Each row below holds a small network's activations on one input, seen along a few directions.
In each table, some parts of the input vary, and every possible input appears once, in random order.
Descriptions start from the smaller parts, as in this example, which fits no table here: values(3) and (point or ring(9) or (ring(5) and line(6))).
Shared parts are said once, and a part with two or three values counts as separate values.
(in the rows, 128 means zero)

Other details of the inputs vary at random and push rows far along two fixed directions, the same in every table; ignore that.

Table:
row 1: [117 126 127 122 131 125 127 126 124 136 130 137 135 132 137 115]
row 2: [125 133 128 124 126 132 138 123 129 131 135 136 131 134 140 112]
row 3: [122 128 129 124 135 131 119 131 126 135 132 137 132 130 137 113]
row 4: [124 129 138 132 129 131 123 131 123 131 139 140 127 125 125 113]
row 5: [117 128 128 120 132 125 130 124 126 130 131 137 135 134 139 115]
row 6: [124 132 133 126 129 131 119 127 119 133 132 143 128 123 127 116]
row 7: [120 132 132 123 127 124 130 119 119 128 132 143 131 127 129 118]
row 8: [122 137 134 127 131 138 120 126 119 131 134 144 127 121 130 122]
row 9: [158  84  93 154 146 132 164 131 151  93  93  89 135  82  91 171]
row 10: [124 128 137 130 128 125 127 131 119 131 139 141 129 126 128 117]
row 11: [121 126 128 122 134 125 124 132 122 135 132 138 133 131 139 117]
row 12: [118 139 137 128 115 113 112 126 134 126 124 134 128 119 149 123]
row 13: [123 138 130 126 132 138 118 126 118 131 130 138 133 125 136 119]
row 14: [125 130 130 127 129 134 126 134 124 135 134 133 127 129 138 110]
row 15: [120 132 129 124 136 139 121 131 126 133 133 138 131 128 141 119]
row 16: [119 127 137 130 125 125 130 125 121 132 137 140 130 127 125 115]
row 17: [124 128 129 125 128 127 131 135 120 135 134 134 129 131 140 113]
row 18: [120 128 129 132 122 127 133 129 119 133 135 139 127 132 132 114]
row 19: [124 133 129 123 130 124 121 127 115 133 129 138 135 127 135 117]
row 20: [118 137 142 129 113 113 115 127 135 126 126 140 123 117 143 127]
row 21: [125 133 136 129 126 130 135 120 128 127 140 143 131 129 128 115]
row 22: [157  88  83 150 148 130 154 130 146 100  83  85 142  81  96 170]
row 23: [124 136 131 124 127 129 130 116 124 129 133 145 132 127 130 118]
row 24: [123 136 130 134 128 139 127 134 121 130 139 140 123 128 135 118]
row 25: [162  94  83 148 149 135 159 124 153  95  86  89 143  83  99 171]
row 26: [118 135 148 135 116 113 120 132 138 126 131 138 123 119 141 123]
row 27: [120 127 129 126 125 127 134 129 122 136 132 133 130 132 138 111]
row 28: [121 130 129 130 124 127 136 127 121 127 136 139 127 134 134 114]
row 29: [120 136 140 139 114 114 122 133 136 127 129 137 118 124 148 122]
row 30: [125 131 130 133 127 133 125 134 121 132 137 139 124 129 132 112]
row 31: [154 158 159  80  98 115  79 127 155 151 135  43  86 246  83 224]
row 32: [120 134 128 122 129 124 127 120 118 128 128 137 136 130 134 115]
row 33: [125 130 129 132 125 126 130 135 117 132 137 140 126 130 134 116]
row 34: [160 160 161  84 107 141  89 128 136 152 149  49  87 248  57 221]
row 35: [119 130 132 125 125 124 126 121 117 134 131 142 131 125 127 118]
row 36: [121 129 129 123 126 128 137 127 123 130 133 134 130 134 140 112]
row 37: [160  87  82 147 153 135 161 128 160  98  88  89 141  86 104 171]
row 38: [125 134 130 125 131 131 116 127 119 132 129 137 134 126 133 113]
row 39: [120 135 140 132 117 114 122 131 138 130 127 130 119 124 154 119]
row 40: [161  90  85 153 150 147 159 142 153  99  91  82 131  81 105 171]
row 41: [123 131 132 125 128 124 123 127 115 133 133 144 130 124 129 120]
row 42: [126 134 128 131 124 131 137 123 126 128 138 142 128 134 135 115]
Each input here is: ring(6) and (point or line(6)).
Changing only the ring(6) part turns row 24 into row 13. The same change can be made to row 42. Which row results?
Answer: row 25
Changing only the ring(6) part turns row 1 into row 22. The same change can be made to row 31. Which row results?
Answer: row 12
List by row number the other rows that have the ring(6) part in common with row 21.
Answer: row 4, row 9, row 10, row 16, row 26, row 34
Which other rows does row 5 become when the line(6) part takes its other values? List them by row number.
Answer: row 1, row 3, row 11, row 15, row 37

Table:
row 43: [117 138 128 141 131 145 126 143 113 125 135 154 122 103 152 112]
row 44: [129 129 136 140 129 146 119 132 129 119 123 116 121 110 105 150]
row 45: [127 149 136 110 136 146 107 130 122 141 146 140 122 155 133 135]
row 46: [112 122 121  97 130 110 149 107 113 135 133 133 149 163 137 107]
row 47: [117 141 146 119 136 145 106 118 127 134 140 147 133 130 118 125]
row 48: [151 117 102 144 121 139 154 134 149 114 112  83 114 139 115 160]
row 49: [164  97 118 168 127 116 140 138 141  97 105 102 118  79  71 179]
row 50: [112 135 129 134 146 144 135 127 125 131 141 176 147  96 179  60]
row 51: [148 103  82 117 142 129 145 123 134 125  99  82 145 149 110 154]
row 52: [115 125 108 114 152 135 117 129  97 141 123 154 151 111 148 106]
row 53: [130 130 147 134 120 129 121 154 130 140 147 125 109 140 142 107]
row 54: [115 137 141 125 108 120 159 119 129 128 145 133 119 153 141 115]
row 55: [125 150 148 139 111 126 121 116 110 120 138 154 124 111 113 123]
row 56: [129 150 145 121 123 128 114 105 119 125 141 159 132 128 107 126]
row 57: [165 102  97 151 140 151 155 145 153 102  97  73 121  95 112 165]
row 58: [125 133 120 100 143 135 117 126 110 148 127 123 148 149 142 104]
row 59: [ 94 215 213  51  58  54  15 108 158 173 138  99  94 252 180 171]
row 60: [160  98  89 129 148 123 136 108 122 104  83 101 150  87  69 175]
row 61: [124 139 122 122 127 136 136 119 137 135 140 136 129 159 146 109]
row 62: [118 120 149 133 104 106 154 135 134 135 151 135 112 152 137 113]
row 63: [ 86 101 112 189 132 117 171 148 121 117 136 220 146  27 212   8]
row 64: [115 131 131 101 142 134  99 114 105 146 124 131 144 138 110 128]
row 65: [148 107 108 124 135 125 171 113 159 110 118  95 130 144 106 164]
row 66: [120 123 153 145 125 128 109 146 126 132 139 133 114 116 112 130]
row 67: [153 107 119 148 134 133 125 163 138 121 119  95 104 120 103 175]
Describe the family of inputs behind these rows.
Answer: point or (line(4) and line(6))
Which other rows does row 62 become when the line(6) part takes its other values? List them by row number.
Answer: row 49, row 53, row 63, row 66, row 67

Table:
row 68: [131 118 126 127 130 123 131 130 129 129 126 119 128 132 116 137]
row 69: [135 126 122 127 126 128 137 124 134 125 124 115 128 135 124 134]
row 70: [ 99 154 152 106 118 122 107 127 107 155 155 160 127 164 163  86]
row 71: [134 129 125 128 129 131 127 124 125 124 125 124 127 127 114 143]
row 72: [137 127 129 134 130 140 130 133 132 125 131 120 121 129 116 137]
row 73: [132 124 126 124 132 127 129 122 132 125 124 122 131 130 115 140]
row 74: [134 123 124 131 127 127 129 133 122 127 126 121 124 129 115 139]
row 75: [132 128 119 121 134 131 126 125 135 127 120 117 132 133 129 140]
row 76: [136 123 128 132 132 135 123 138 126 130 128 118 123 127 115 137]
row 77: [111 104 100 160 149 126 157 123 125 105 108 178 162  35 169  69]
row 78: [133 122 127 128 128 128 138 126 135 125 129 121 126 134 117 137]
row 79: [135 127 125 133 125 132 136 128 128 123 129 122 122 131 116 139]
row 80: [136 129 129 129 133 139 121 130 129 126 127 121 126 124 114 140]
row 81: [ 96 165 174 119  97 103  93 128 126 146 152 161 113 149 170  98]
row 82: [133 126 120 125 131 132 136 129 137 126 124 115 127 137 131 137]
row 83: [133 121 121 125 128 124 130 129 128 129 121 113 130 133 122 134]
Describe the family of inputs behind these rows.
Answer: point or (values(3) and line(5))
Which other rows does row 80 become when the line(5) part takes its other values? List them by row number.
Answer: row 71, row 73, row 75, row 77
